Each row below holds a small network's activations on one input, seen along a few directions.
Each table varies a few parts of the input and shows all the possible inputs, shuffled.
Descriptions start from the smaller parts, as in this example, which fits no table here: values(2) and (point or ring(9) or (ring(5) and line(6))).
Shared parts are said once, and a part with two or three values counts as separate values.
In the rows, zero is written as 128.

Other details of the inputs shift rows strongly along two fixed directions, in all tables alike. That doesn't count.

Rows:
row 1: [143 188 204 106 118 143 139 108 100 143  58 122 107 142]
row 2: [109  97  34 165 132 102 111 163 109 104 158 147 132  98]
row 3: [132 184 190 116 117 135 151 102 100 139  73 132 103 138]
row 4: [136 122 134 143 104 142  92 173  52 122 102 137 119 140]
row 5: [118 132  88 145 147 108 151 118 125 117 128 159 118 119]
row 6: [ 99 133 117 163 137 125 143  75 163 149 156 153 133 113]
row 7: [132 163 105 133 137 112 154 106 155 127 122 119 117 111]
row 8: [147 139 180 117 122 120  89 100 105 168 124 108 141 126]
row 9: [155 152 178 120 112 108 150 144 131 190 148 142 145 140]
row 10: [144 200 181 115 125 108 147  97 109 163  98  92 116 104]
row 11: [145 165 174  98 111 126 123 135  93 127 107 100  97 146]
row 12: [120 126 168  96 136 138 130 126 138 115 127  97 110 133]
row 13: [158 110 112 118 114 148  84 179  80 109 111 114 121 155]
row 14: [ 82 143 132 139 146 133 181  69 195 138 133 146 123 116]
row 15: [108 115 123 151 119 131 111 112 116 139 154 149 144 142]
row 16: [149 109 183  88 122 156 109 143  98 135  98  86 122 143]
row 17: [129 152 148 123 140 116 151  70 178 137 129 114 139 124]
row 18: [122 102  61 164 136 125 120 154 116 110 133 170 105 120]
row 19: [159 130 134 112 112 141  94 163  82 122  98 109 125 154]
row 20: [149 109 140 151 117 126  81 129 105 144 134 115 147 138]
row 21: [141 127 151 105 124 129  87 156  93 133  94 120 128 142]
row 22: [155 100  96 116 123 133  79 179  74 123 117 122 131 146]
row 23: [152 178 183  98 117 108 130 111  99 145  68 112 113 130]
row 24: [ 85 106  65 158 141 152 133 141 139 107 152 169 128 124]
row 25: [146 119  99 131 124 133 116 154 106 111 127 120 116 133]
row 26: [105  87  70 142 142 128 130 124 176 118 159 129 141 121]
row 27: [116 159 166 135 126  98 130  74 154 154 124 124 145 116]
row 28: [126 145 139 156 134 124 133  81 172 131 151 111 137 114]
row 29: [107  70  50 157 155 139 115 161 119 100 153 164 136 129]
row 30: [103 103  95 119 157 123 147 115 173 130 150 127 133 100]
row 31: [150  95 103 120 106 128  69 192  61 109  96 133 130 153]
row 32: [ 87 107  90 144 135 135 148  92 157 124 159 161 137 133]
row 33: [105 135 113 134 149 120 153  75 194 108 170 126 128 116]
row 34: [ 97  85  93 137 150 126 146 124 143 112 138 146 134 122]
row 35: [149 172 140 135 119 119 143 115 120 142 109  99 122 108]
row 36: [128  44  78 127 124 140  65 181  98 127 144 130 145 139]
row 37: [118  68  98 116 128 144  89 178 109 100 151 115 132 137]
row 38: [132 135 164 106 136 134 143 107 147 134 106  92 132 126]
row 39: [111  83  74 146 127 108 103 124 145 113 153 151 143 135]
row 40: [148 162 207  89 122 147 111 132 105 136 102  89 104 147]
row 41: [140 160 182 113 118 116 203 128 179 170 121 132 147 130]
row 42: [ 76 117 107 133 146 137 166 104 169 116 138 151 126 116]
row 43: [ 73  68  43 160 134 147 138 132 163 109 162 169 139 130]
row 44: [118  91 127 105 131 122 110 146 114 127 110 122 133 127]
row 45: [103 180 163 134 154 137 174  79 173 138 107 146 109 109]
row 46: [129 141  76 165 129 125 139 132 141 116 150 117 124 103]
row 47: [154 156 166 102 113 129 107 143  78 127 104  95 112 145]
row 48: [137 156 189 111 130 112 214 130 179 154 124 134 138 107]
row 49: [106 123 116 160 140 111 129  86 148 140 152 151 146 117]
row 50: [138 159 186 129 120 119 107  91 133 138 131 101 133 133]
row 51: [136 139 121 113 119 133 113 150 118 103 129 116 106 149]
row 52: [130 186 168 112 138 128 161  92 124 132  87 130 122 129]
row 53: [161  43  96 122 114 128  40 178  64 132 136 126 143 155]
row 54: [167 159 136 113 101 112 183 143 136 127 139 163 136  96]
row 55: [131  52 112 125 122 143  78 166  72 129 118 139 141 158]
row 56: [123 138 105 138 141 103 208 123 204 157 181 172 147 116]
row 57: [147 159  95 140 106 115 195 141 152 125 171 167 146  63]
row 58: [155 133 178  96 116 146  84 163  83 124 109  92 121 157]
row 59: [133 164 136 107 125 132 130 130 120 110 117 108 121 141]
row 60: [112 141 135 122 141 133 156  90 182 118 142 108 133 121]
row 61: [165 165 212  94 127 157 114 126 106 144  86  84 120 143]
row 62: [167  88 104 121 110 126  62 193  41 135 110 120 121 147]
row 63: [165 222 197  96 110 117 221 101 175 138 102 144 144  98]
row 64: [114 128 113 162 135 118 118 100 167 116 178 126 125 123]
row 65: [ 91  61  76 144 143 137 120 157 136 112 144 160 120 124]
row 66: [161  99 146 102 121 145  63 181  58 140 102 106 131 149]
row 67: [ 91 116  98 154 141 123 154  80 175 126 154 161 129 123]
row 68: [124 117 118 139 143 132 137  93 182 113 153 122 129 121]
row 69: [110 156  94 164 150 111 167  99 143 126 136 147 122  96]
row 70: [119 111 141 127 134 126 128  92 123 137 127 141 140 140]
row 71: [132  86  55 157 128 125 153 206 155 108 182 181 156 107]
row 72: [119 109 145 113 122 124 113 126 130 138 108 119 140 137]
row 73: [117 159 165 115 137 122 150  69 188 123 144 111 111 129]
row 74: [147 149 145 122 107 127 104 155  71 128 119  96 119 135]
row 75: [124 151 110 140 120 113 129 143 109 113 144 110 109 122]
row 76: [112 124  73 177 138 122 135 138 119 115 141 160 113 102]
row 77: [163 147 200  95 121 143  96 148  89 145  80  88 127 151]
row 78: [120 134 160 114 120 139 132 109 161 122 130  98 120 137]
row 79: [ 87 138  68 155 135 139 154 124 152  96 137 169 121 127]
row 80: [145  65 122 120 118 152  78 172  96 118 124 104 138 156]
Description of these inputs: line(8) and (point or line(9)).
Q: Changing only the line(8) part turns row 68 into row 13. The same change can be made to row 33. Which row results?
A: row 59
Q: Changing only the line(8) part turns row 65 into row 14. The same change can be made to row 38. Which row results?
A: row 26
Q: List by row number the other rows that have the line(8) part in common with row 11.
A: row 3, row 5, row 7, row 18, row 23, row 25, row 47, row 54, row 62
Q: Change only the line(8) part in row 10. List by row number the other rows that result.
A: row 8, row 22, row 30, row 36, row 53, row 62, row 66
Q: List by row number the other rows that have the line(8) part in common with row 24.
A: row 21, row 29, row 40, row 45, row 58, row 61, row 66, row 71, row 77

Rows:
row 81: [114 176 130 131 143 133 190 112 181 111 139 123 114 102]
row 82: [104 105 124 126 147 140 115  87 154 119 119 118 127 134]
row 83: [141 101 161 119 110 125 106 153  94 150 131 127 139 144]
row 84: [154 158 196  94 112 122 140 130 100 162  79 119 136 129]
row 85: [148 167 196  76 117 136 150 132 110 139  80 107 111 142]
row 86: [ 87 114  96 137 160 128 136  90 177 118 154 114 121 111]
row 87: [131 117  91 148 130 127 135 155 131 127 145 144 137 103]
row 88: [114 169 126 131 147 109 195  99 179 141 136 138 140  88]
row 89: [103 119 115 149 133 123 156  99 179 135 169 157 144 120]
row 90: [169 105 109 130 102 126  55 175  41 110 127 120 125 145]
row 91: [123  79  99 148 120 129 104 159 120 130 169 148 139 131]
row 92: [135 182 177 123 121 117 137  98  90 145  89 117 109 125]
row 93: [ 84 113  19 179 152 106 144 120 155 102 165 177 126 106]
row 94: [ 92  97  76 157 144 110 163 108 191 126 183 170 148 114]
row 95: [148 145 160 113 122 129 141 127 121 147  96 135 138 126]
row 96: [124  45  85 147 114 129  91 166 113 120 162 165 146 150]
row 97: [151  84 107 136 113 140  91 187  83 129 127 146 145 138]
row 98: [131  83 131 125 123 151  62 154  82 125 122  96 123 149]
row 99: [147 190 210 109 112 129 123  94  85 153  60 118 111 146]
row 100: [ 97 165 169 111 161 123 166  44 194 136 110 103 121 119]
row 101: [119 211 189 106 141 140 198  77 180 131 104 115 117 119]
row 102: [166  79  91 114  94 134  74 220  69  93 134 110 121 154]
row 103: [165 139 198  76 103 154 109 160  69 134  70 111 113 162]
row 104: [118 184 160 110 147 114 142  63 193 128 127  88 126 113]
row 105: [136 148 143 140 115 131 102 133  76 133 111 123 111 129]
row 106: [136 161 160 104 126 131 164 138 133 123 112 110 111 124]
row 107: [ 85 119  20 192 147 122 141 116 161  98 171 173 125 108]
row 108: [125  86 138 122 128 153  73 133 102 123 113  99 131 161]
row 109: [135 119  61 150 140 111 154 140 170 120 172 137 142  97]
row 110: [158  81 103 135 116 120  84 173 105 132 163 131 143 151]
Q: What do these inputs look like to the network?
A: values(5) and (point or ring(5))
Q: Changing only the values(5) part turns row 102 into row 110. The same change can be made to row 85. Which row results?
A: row 94
Q: Change only the ring(5) part in row 93. List by row number the other rows that result.
A: row 92, row 99, row 105, row 107
